Each row below is a small network's average activation on inputs in which a field has the value named, seen along a few directions.
Values that are neighbours, or in one group, have similar rows; names and order tell nothing.
(in the rows, 500 means zero)
Strong random noise was added to every row along 5 fixed directions; ignore it. To show where, here is one row again and again, with new noise each time:
[479 370 677 378 207 353 482 487 532 440 664 352 377 626 195 802]
[592 399 657 428 606 123 419 743 642 589 643 419 316 832 797 446]
[316 267 572 390 757 694 532 230 536 771 371 555 407 526 507 599]
[526 531 240 451 760 613 613 386 431 476 300 747 448 312 508 338]
[593 385 380 497 793 401 628 756 332 373 262 595 407 307 617 454]
[568 423 506 446 734 531 692 613 265 356 198 640 312 293 365 535]
[559 535 497 403 604 365 483 461 610 576 558 597 345 688 603 366]


NEPE, 20 values:
nek: [583 392 797 645 316 363 375 880 302 309 561 269 528 573 384 763]
vosun: [309 665 523 665 746 820 426 252 587 751 376 640 605 486 665 388]
veg: [496 446 643 489 543 552 494 543 556 597 469 476 547 527 507 414]
gov: [446 397 817 381 496 288 558 951 538 517 540 390 434 644 656 615]
limad: [549 658 615 414 380 398 378 476 686 553 704 398 416 731 539 509]
rola: [208 296 156 581 698 894 448 426 587 710 336 518 853 161 697 520]
gile: [341 450 525 609 601 582 462 580 654 698 567 436 615 536 786 475]
fis: [523 709 364 606 539 639 535 501 316 370 321 468 572 215 465 548]
rovut: [475 358 404 570  72 530 440 453 486 379 677 206 656 362 317 841]
fad: [493 319 556 492 663 471 724 596 263 445 239 578 441 316 344 516]
lupeb: [713 650 322 519 583 396 490 570 558 445 481 526 517 549 689 247]
sop: [377 337 671 618 395 567 480 509 441 547 618 377 590 451 405 632]
zurup: [565 609 260 411 489 419 466 362 621 485 599 672 474 517 522 332]
gop: [420 294 348 448 562 366 384 725 670 572 658 301 632 519 853 599]
favi: [554 358 325 626 654 365 503 622 478 443 435 468 723 362 717 347]
paraz: [449 454 452 463 443 461 615 631 399 483 468 570 501 436 353 473]
kuneg: [568 546 433 615 746 699 523 327 351 516 357 668 616 409 628 328]
gopes: [638 454 544 630 623 587 740 646 104 194 183 567 456 263 314 520]
munit: [661 661 490 594 666 398 381 504 532 600 461 547 475 714 959 223]
zaki: [349 290 904 509 453 444 454 703 408 516 404 147 360 500 555 904]
Each value of NEPE is a pair of two hidden parts, and every pair occurs once (4 first parts, 5 second parts).
Question: gopes and rovut share the first part; gopes and kuneg share the second. Which value has the first part of kuneg and the second part of rovut?
Answer: munit
Question: gop and zurup share the first part; gop and limad share the second. Which value has the first part of limad and the second part of zurup?
Answer: lupeb
Question: gile and sop share the first part; gile and gov share the second. Which value has the first part of gov and the second part of sop?
Answer: paraz

REL, 9 values:
nevo: [387 408 829 469 408 612 544 775 510 468 472 377 464 486 423 678]
katug: [386 394 362 738 462 715 400 403 428 473 420 320 806 212 449 700]
zan: [613 359 432 387 518 149 458 959 599 377 617 380 376 543 627 624]
ruf: [527  80 761 539 856 675 681 476 188 613 166 536 428 442 477 527]
sofi: [441 348 422 647 162 239 257 456 640 448 921 259 683 643 570 773]
nik: [374 445 468 603 463 611 432 712 452 542 486 323 716 350 670 664]
vaf: [589 680 143 545 454 516 590 457 406 324 380 528 582 211 515 369]
digad: [372 550 712 370 730 432 538 410 661 832 534 715 285 788 565 277]
sova: [538 443 409 362 495 342 449 372 600 553 559 458 530 646 631 472]
The values of REL form a 3 by 3 grid.
Question: What is the length, in steps, of the shortest route from ruf to nevo?
Answer: 4
Each value of REL is a pair of two hidden parts, and every pair occurs once (3 first parts, 3 second parts).
Question: nevo and katug share the first part; nevo and digad share the second. Which value has the first part of digad and the second part of katug?
Answer: sofi

DOMIS, 9 values:
lir: [603 513 350 472 531 340 575 691 474 400 502 559 452 437 571 378]
ditok: [548 546 460 444 509 413 503 581 555 425 553 588 425 526 459 454]
kuf: [474 706 295 594 377 463 431 465 583 452 651 560 612 468 586 399]
pabis: [523 548 518 486 372 537 323 159 664 643 736 440 515 778 562 489]
lufu: [590 850 296 543 390 494 448 499 582 382 583 612 538 459 465 309]
mizo: [503 356 709 512 666 566 589 593 354 542 343 574 464 513 451 491]
pime: [528 481 498 396 562 401 543 514 481 497 448 523 414 535 517 507]
dufu: [543 699 419 459 338 660 570 431 479 375 447 553 538 378 335 422]
vid: [639 554 456 605 382 279 482 634 462 337 550 419 535 489 492 451]
The values of DOMIS form 3 separate groups.
Question: Which other values are in the same group as ditok? Give them in the order they are listed.
Answer: lir, pime
Question: Which other values are in the same group as mizo? Give them in the order they are listed.
Answer: pabis, vid
